Each row below holds a small network's activations on one input, seen along a few directions.
Each table varies a few parts of the input and shows all the possible inputs, shuffled.
Descriptions start from the smaller parts, as in this example, which fits no table here: one of 5 places around a ring, together with either a single point or (one of 2 separate values, together with one of 4 places along a line) or one of 9 places along a line.
Shared parts are said once, and a part with two or three values counts as separate values.

Other details of the inputs vary at random and push rows far along three fixed directions, the same in every table; ignore that.

Table:
R1: [  0  -8 -36 -41 -22   4  -1  11  26  77   8 -21]
R2: [ -1 -19  -3 -15  31  21 -30  -4  36 -76   8 -12]
R3: [ 31  -4 -29  13  10  21  50 -20 -28 -18 -20  57]
R4: [ 15 -34 -51   2 -24  37   2 -21 -12   4 -10  16]
R5: [  0  90   8  51 -62 -74  64 -23 -17  70   9  15]
R6: [-27 -10  12  -2  19  25 -30  15  60   1  12 -75]
R7: [-30 -17   2  -1   7  15 -36  22  44  -2  18 -84]
R8: [ 10  -6  34   0  14   7   0   9   0 -92  14  33]
R9: [-17  28  63  16  27 -42  10  22  -8 -15  -1 -22]
R10: [ -7  13 -29 -16   1  35 -14 -12  22  75 -21 -24]
R11: [-18   5  20 -34  -5  12 -56  31  37  -6  22 -67]
R12: [ 24 -14 -43 -32 -23  26 -14 -23 -22  -1 -14  25]
R13: [ 31 -12 -58 -24  -9  29   1 -12  -8  -9 -18  21]
R14: [  7  49  23  18 -13 -51  52  23 -64  75 -32   4]
R15: [ 23 -24 -40 -36  -7  23  22 -13  24  11   4  43]
R16: [ -4  24 -17 -39 -10  27 -23  -8  18  70 -28 -17]
R17: [ 33  -7 -15  -3 -32  11  16 -11 -54 -19 -11  67]
R18: [-26  14  56  58  20 -60   8  18 -39  17  12 -39]
R19: [  9   2 -39 -24 -18  15 -31  -8   1  66 -17 -33]
R20: [-29  33  69  47  34 -56   7  19 -17  11  -9 -16]
R21: [ 31 -10 -41  14  -2  12  42 -14 -44 -20 -13  50]
R22: [-35  -6  36  32  23   1 -12   8  24 -14   5 -30]
R23: [ -3 -50  13   9   8 -26  -5  -6  -5 -74  42  36]
R24: [-11 -24  46  30  26 -42  26  -2  -6 -64  24  63]
R25: [ -9 -13  20 -23   8  32 -47  -1  32 -68  14  10]
Description of these inputs: either a single point or (one of 4 places along a line, together with either a single point or one of 5 places along a line).
Change only the place on the line of 4 in R8. List by row number the other rows that result.
Answer: R11, R17, R25
Change only the place on the line of 5 in R16. List by row number the other rows that result.
Answer: R10, R20, R22, R25

Table:
R26: [  5   8 -14 -11  -9  12   5  -5  11  15  -6   7]
R27: [  9  -2 -15 -13  -8  14  -1   1  -7  15  -9  -1]
R28: [  1  -1 -21   0 -10  11   5 -11   9  18  -2   3]
R29: [  7   2 -11 -15  -3  14  -7  -3  -4  17 -12   6]
R30: [ -8 -11   7  11  13  -2  -7   0   1 -18   3 -10]
R31: [ 36   5   0  38  -6 -27  78 -18 -71 -48 -19 113]
R32: [ -8   4  16   3   5  -4  -7  -2  14 -19   9   2]
R33: [ -9  -5   5  11   3  -9  -5  -5   8 -19  12  -7]
R34: [  5  -7 -21  -4  -4  12  -3  -5  -6  17  -8  -2]
R35: [  4  -1 -23  -4 -14   5  -1 -10   2  17   1   1]
R36: [ -4  -2  13  -1  11  -3 -10   8  -1 -20   2  -6]
R37: [  6   8 -12 -14 -10   8  -2 -10   7  16  -5   9]
R38: [  7   2 -21  -6 -10   7   5  -9   7  15  -2   1]
R39: [  9  -6 -18  -8  -8  13  -1   0  -7  15  -8  -3]
R40: [  6   2 -10 -13  -1  15  -4  -5  -1  17 -14   6]
R41: [ -4  -9   8   6  12  -3  -9   5  -1 -23   7 -12]
R42: [ -5  -2  14   0  14  -1  -7   6   3 -20  -1  -6]
R43: [-21  24  39  37  11 -37  20  19 -19  52  -9 -28]
R44: [  8   6 -18 -13 -13   7   2  -6   3  14  -1   3]
R45: [ -4   1  12  -2  -3  -9  -9   5   5 -22  11  -3]
R46: [ -4  -4  17  -2   7  -2 -15   6  -4 -19   3  -3]
R47: [  8   3 -17 -13 -17   7   1  -4   1  14   0   2]
R48: [ -5   1   9   3   4  -8  -3   0  10 -21  11  -6]
R49: [ -4  -4   7   5  -3 -10  -6   2   3 -21  15  -9]
R50: [ -8 -24  13   0  19  -6  -1  11   6 -11   9   0]
R51: [ -5   1  15  -2  -3  -8 -13   1   4 -20  12   0]
R52: [ -3  -4  14  -2   7  -2 -11  10  -3 -21   2  -6]
R53: [  7  -3 -19  -6  -1  14   3  -4  -1  16 -11  -2]
R54: [  4  -3 -21  -5 -18   6  -2  -9  -1  16   2   1]
R55: [  3 -14 -15 -15  -5   4   8  -2  11  24   4  11]
R56: [  5   6 -16  -9  -9  12   7  -7  11  15  -3   4]
R57: [ -6  -4  13   5  15   3  -2   6   6 -20   2  -7]
R58: [ -7  -2  18   3  15   3  -8   3   6 -17   0  -1]
R59: [ -4  -2   5   6   2 -10  -5   0   6 -21  14  -8]
R60: [ -3  -4  10   1  11  -2  -8   7  -2 -21   4  -9]
R61: [-17  53  51  29  -6 -60  26  23 -29  85 -10 -23]
R62: [ -5  -4  11   3  14  -1  -5   5   2 -20   2  -9]
R63: [  5  -4 -16  -3   1  18   4  -3   4  14  -9  -2]
R64: [  5  -9 -19  -5  -9  13  -4  -3  -8  17  -7  -2]
R65: [  8   8 -16 -15 -13   6  -1  -4   4  14  -3   6]
R66: [ -7  -2   7  10   5  -5   0  -1  13 -20  12  -6]
R67: [ -7  -2  17   4  16   2  -5   8   7 -22   0  -5]
What is each input in this table made of?
Answer: one of 2 separate values, together with either a single point or (one of 4 places along a line, together with one of 5 places along a line)
Changing only the choice among 2 separate values turns R26 into R67. The same change can be made to R54. Which row results?
Answer: R64
Changing only the choice among 2 separate values turns R45 into R52. The same change can be made to R66. Which row results?
Answer: R63
Change only the place on the line of 5 in R62. List by row number the other rows that result.
Answer: R30, R40, R42, R53
Change only the place on the line of 4 in R44. List by row number the other rows that result.
Answer: R47, R48, R56
Change only the place on the line of 5 in R34. List by row number the other rows that result.
Answer: R29, R36, R41, R60
Change only the choice among 2 separate values in R28. List by row number the other rows that result.
Answer: R43
